Small tables with named rows and columns. After each table, cells are looked up by row and column.

Table mupobe
columns: vad, seva, pur
nake: [-3.32, -1.80, -3.17]
kogora: [-8.26, 1.75, 6.68]
puno: [-1.32, 1.12, -0.79]
soz: [6.88, -6.70, -0.95]
nademim: [-8.19, 1.35, 9.19]
divofus: [-8.65, 1.28, 5.33]
vos: [-7.25, 2.15, 4.77]
bufim: [-2.63, -1.73, -1.16]
fef: [-2.78, -2.17, -1.55]
koba: [-9.02, 7.66, 4.20]
gide: [3.89, 8.99, -9.32]

What is the vad of nademim in mupobe?
-8.19
What is the vad of soz in mupobe?
6.88
What is the pur of bufim in mupobe?
-1.16
What is the pur of vos in mupobe?
4.77
What is the pur of puno in mupobe?
-0.79
What is the seva of gide in mupobe?
8.99

vabezo =
|  | dib | soru | fifupu | tuf |
|---|---|---|---|---|
| miruti | 156 | 153 | 169 | 170 |
| nev | 31 | 93 | 185 | 224 |
| leriki | 141 | 146 | 162 | 170 |
| sugu | 146 | 143 | 197 | 200 |
| duk | 156 | 158 | 169 | 169 |
| fevusit | 36 | 201 | 206 | 247 |
| per | 132 | 143 | 162 | 169 |
| ruvifev | 127 | 103 | 165 | 214 |
| fudugeg | 117 | 106 | 167 | 203 |
| pozaked | 132 | 143 | 165 | 169 |

What is the dib of ruvifev in vabezo? 127
What is the tuf of leriki in vabezo? 170
What is the fifupu of ruvifev in vabezo? 165
What is the fifupu of miruti in vabezo? 169
What is the dib of nev in vabezo? 31
What is the soru of pozaked in vabezo? 143
What is the dib of miruti in vabezo? 156
What is the dib of sugu in vabezo? 146
What is the soru of nev in vabezo? 93
What is the fifupu of leriki in vabezo? 162

nit
cols = mumasa, nas, lus, baf, fosek
suruti: [574, 360, 458, 502, 506]
tepa: [887, 591, 447, 770, 730]
nizugeg: [495, 627, 609, 751, 162]
vob: [576, 558, 708, 561, 493]
geb: [688, 781, 716, 703, 635]
zezamo: [922, 490, 631, 469, 445]
bova: [274, 640, 399, 492, 768]
papalu: [382, 461, 495, 425, 689]
ror: [435, 825, 712, 469, 497]
gozuma: [525, 237, 785, 746, 524]
bugin: [473, 536, 404, 568, 327]
fudezo: [639, 604, 364, 567, 414]
vuril: [400, 657, 715, 664, 483]

What is the baf of geb in nit?
703
What is the mumasa of fudezo in nit?
639
What is the nas of suruti in nit?
360
What is the nas of fudezo in nit?
604
What is the lus of ror in nit?
712
What is the mumasa of papalu in nit?
382
What is the lus of bugin in nit?
404
What is the nas of papalu in nit?
461
Which row has the largest lus? gozuma

rodaze =
|  | zud | kimumi | gagave | leso |
|---|---|---|---|---|
| tagul | 44.688 | 40.972 | 28.051 | 10.487 |
| miv | 10.506 | 37.756 | 30.989 | 5.333 |
| bup | 20.384 | 31.200 | 48.479 | 52.791 |
| tef | 24.025 | 36.425 | 37.820 | 68.590 |
| ferev | 21.895 | 40.101 | 31.271 | 35.891 |
| zuzanag | 48.875 | 34.079 | 35.361 | 78.461 |
| nat | 46.749 | 42.325 | 31.275 | 85.807 |
| gariru | 41.064 | 34.725 | 16.434 | 30.804 |
| ledufi | 33.969 | 25.053 | 26.628 | 16.301 |

kimumi of zuzanag is 34.079
kimumi of miv is 37.756
kimumi of tef is 36.425
leso of ledufi is 16.301
kimumi of ferev is 40.101
leso of miv is 5.333
gagave of nat is 31.275
gagave of ledufi is 26.628
leso of bup is 52.791
leso of nat is 85.807
zud of bup is 20.384
zud of ledufi is 33.969
kimumi of bup is 31.200
zud of tef is 24.025
leso of tef is 68.590
gagave of tef is 37.820
gagave of zuzanag is 35.361
kimumi of ledufi is 25.053
zud of tagul is 44.688
gagave of gariru is 16.434

Table fosasep
fields: pez, pomal, zogule, rin, vidin, sazup, durata, legip, masipup
medilu: [-46.9, 23.0, -9.3, 63.4, 13.0, -2.5, -18.0, -78.3, 57.9]
lamep: [-28.9, 7.0, -28.5, 88.3, -55.7, 21.5, 10.7, 25.3, -68.6]
zit: [-80.3, 8.7, -47.5, -32.8, 29.6, 64.0, 95.8, 46.8, 47.1]

zit, durata -> 95.8
lamep, masipup -> -68.6
zit, pomal -> 8.7
lamep, sazup -> 21.5
lamep, legip -> 25.3
medilu, zogule -> -9.3
zit, vidin -> 29.6
medilu, legip -> -78.3
medilu, rin -> 63.4
medilu, pomal -> 23.0
zit, legip -> 46.8
lamep, rin -> 88.3
lamep, pomal -> 7.0
zit, pez -> -80.3
zit, zogule -> -47.5
medilu, masipup -> 57.9
lamep, vidin -> -55.7
lamep, pez -> -28.9
zit, masipup -> 47.1
zit, rin -> -32.8

zaf =
          rifo  pusuve  bazigik   lape  bikeba
tuzovep  92770   89014     9687  59809   25043
taveki    3539    8259    95290  39569   78372
zubarek  96145   90949     8429  61599   25558
rov      97814   93799     6222  61958   22532
depa      1956    6362    98849  40131   81162
peroz    95717   90782     8395  61291   25227

tuzovep, rifo -> 92770
rov, pusuve -> 93799
taveki, pusuve -> 8259
peroz, bazigik -> 8395
depa, lape -> 40131
zubarek, lape -> 61599
rov, bikeba -> 22532
peroz, bikeba -> 25227
rov, bazigik -> 6222
depa, bazigik -> 98849
rov, rifo -> 97814
rov, lape -> 61958
Row with the largest lape: rov

fut:
	vezuk	nov
sizegel	6.0	4.3
sokuzo	4.7	5.5
los	6.5	3.9
silozi	3.3	6.9
bopa	5.9	4.3
mibekug	7.0	3.4
lalifad	6.0	4.3
nedusu	1.7	8.6
lizotep	6.1	4.1

vezuk of silozi is 3.3
nov of bopa is 4.3
nov of sokuzo is 5.5
nov of sizegel is 4.3
vezuk of lizotep is 6.1
nov of lalifad is 4.3
nov of mibekug is 3.4
nov of silozi is 6.9
nov of nedusu is 8.6
vezuk of los is 6.5
Which row has the largest vezuk? mibekug

tidu:
	sim	kekovil	kos	matod	sif	nim
tisulug	195	230	42	126	0	69
rifali	203	238	36	126	201	84
tefule	195	230	42	126	34	247
gaku	211	230	31	126	34	84

What is the sim of tefule in tidu? 195
What is the sif of tisulug in tidu? 0
What is the nim of gaku in tidu? 84
What is the sif of rifali in tidu? 201
What is the kekovil of gaku in tidu? 230
What is the sim of rifali in tidu? 203
What is the nim of tefule in tidu? 247
What is the kos of tefule in tidu? 42
What is the kos of tisulug in tidu? 42
What is the nim of tisulug in tidu? 69
What is the kekovil of tisulug in tidu? 230
What is the kos of rifali in tidu? 36
What is the matod of tefule in tidu? 126
What is the matod of gaku in tidu? 126
What is the matod of tisulug in tidu? 126
What is the sim of tisulug in tidu? 195
What is the sim of gaku in tidu? 211

